[[120 124 125 129 133 129 141 119 109 123 101 150 130 132]
 [122 113 135 126 114 118 131 138 128 140 127 125 114 123]
 [126 134 126 142 129 132 113 121 108 123 136 118 138 127]
 [138 135 110 135 131 132 145 130 117 108 119 145 120 121]
 [135 120 119 142 127 122 115 139 126 119 144 113 128 127]
 [119 113 126 132 118 113 127 137 118 138 127 130 114 116]
 [138 127 108 136 127 124 144 137 125 110 117 141 116 117]]
123

[[109 125 114 114 129 148 118 132 124 137 137 123 123 120 136]
 [129 122 141 132 127 126 135 121 123 125 130 139 123 107 134]
 [132 117 128 121 125 126 137 143 121 126 132 138 117 119 130]
 [124 125 131 122 129 127 128 131 126 129 128 132 122 116 134]
 [114 129 121 115 131 135 120 134 128 135 129 124 123 121 136]
 [117 122 117 115 127 139 125 138 123 134 135 128 120 121 133]
 [133 117 127 120 125 125 138 145 120 126 132 139 116 120 129]
 [109 125 114 114 129 148 118 131 124 137 137 123 123 120 136]
 [121 141 139 119 138 110 119 131 138 131 110 124 128 122 138]
 [110 125 115 114 129 147 119 132 124 137 136 123 123 120 136]
 [137 115 128 121 124 121 141 149 120 124 132 141 115 121 128]]
134

[[139 130 124 119 128 129 133 129 131 136 121 112]
 [132 126 126 129 125 119 130 118 129 132 124 128]
 [120 137 131 124 146 122 119 141 127 148 120 124]
 [111 112 131 125 140 106 115 122 112 131 127 111]
 [137 135 135 137 132 130 139 134 139 131 130 143]
 [130 119 126 120 111 131 127 124 125 110 128 128]
 [119 131 132 134 141 121 122 141 121 146 131 138]
 [139 135 133 131 127 131 138 135 139 129 125 141]
 [123 143 138 148 140 136 133 139 134 137 140 139]
 [120 122 128 137 123 133 125 126 122 114 140 139]
 [124 140 137 153 150 135 136 144 133 142 143 144]]
128

[[145 131  99 130 145 103 148 127 108 100]
 [109 108 123 123 130 151 143 129 152 107]
 [118 124 134 131 119 118 128 132 124 129]
 [115 137 149 123 151 126 139 144 122 114]
 [131 131 126 122 133 128 134 128 133 135]]
107

[[109 116 118 151 113 125 139 129 122 118 114 125 137 130]
 [139 132 139 113 139 139 115 132 151 107 137 109 131 138]
 [142 142 134 121 138 122 141 142 145 106 139 113 116 116]
 [138 141 130 147 146 106 134 138 120 113 129 117 111 106]
 [134 132 141 140 137 144 112 134 140 113 138 123 148 144]
 [110 114 114 147 106 123 123 113 101 148 113 138 135 130]
 [141 140 127 120 130 117 140 132 127 120 138 120 115 120]
 [128 126 137 149 126 144 109 129 132 111 134 117 149 148]
 [145 143 143 130 154 124 120 134 130 135 138 144 125 123]]
138

[[148 141 130 132 136 132 118 120 101 137 146 111 105 117 144]
 [106 129 102 137 147 135 121 122 138 134 106 115 120 117 129]
 [124 143 111 134 129 118 122 128 119 102 149 142 119 122 134]
 [127 136 119 142 125 127 122 156 133 104 110 136 117 122 120]
 [114 149 124 114 115 136 150 132 139 124 135 114 121 120 139]
 [148 129 139 132 145 152 107 135 106 128 115 115 131 126 127]
 [124 119 116 138 134 132 154 103 122 107 134 128 147 128 112]
 [116 138 140 151 123 127 113 113 145 138 129 103 113 154 123]]
129

[[119 133 115 122 121 121 126 127 141 133 126 125 124 118 119 123]
 [139 139 118 134 131 130 124 126 133 142 139 118 132 114 130 114]
 [124 115 143 121 124 139 125 129 130 123 129 137 127 143 125 141]
 [127 135 138 139 128 130 117 134 145 131 124 129 129 124 138 141]
 [114 122 133 118 117 140 149 110 113 147 144 126 147 131 127 115]
 [114 141 115 140 118 125 115 139 140 130 132 116 130 117 120 135]
 [112 133 115 135 110 125 122 139 125 123 139 115 144 137 116 136]
 [145 123 125 124 135 122 117 126 122 121 120 130 113 136 131 125]]
114

[[106 126 130 112 125 134 135 143 135 110 110 112 118 131]
 [107 119 134 110 134 142 135 138 136 106 114 112 115 131]
 [107 120 133 110 132 140 135 139 135 106 113 112 115 132]
 [106 122 132 110 130 139 135 141 135 108 113 111 116 132]
 [107 119 135 110 134 143 135 137 135 105 115 112 115 131]
 [106 123 131 111 128 137 135 142 135 109 111 112 117 132]
 [106 122 133 111 131 140 135 140 135 107 113 111 116 131]
 [105 123 132 111 128 138 135 142 136 108 112 111 116 132]
 [105 125 131 112 127 135 135 143 136 110 111 112 118 132]]
131
---
[[128 116 133 154]
 [143 134 115 156]
 [142 120 138 153]] -> 115

[[154 132 155 132 137 142]
 [129 122 123 146 143 142]] -> 143

[[124 131 157 122 124]
 [123 132 156 121 126]
 [127 128 157 126 116]] -> 121

[[101 116 131 138 139 106 138]
 [130 123 133 128 138 121 144]
 [128 130 136 136 127 135 121]] -> 121

[[106 143 118 124 114]
 [130 129 128 125 114]
 [129 114 116 141 127]] -> 125

[[122 142 146 150 153]
 [106 139 106 124 141]] -> 124

[[135 136 112 137 143 122 114]
 [127 147 108 113 102 132 150]] -> 132

[[121 127 125 125]
 [138 132 108 111]
 [129 127 104 107]] -> 108
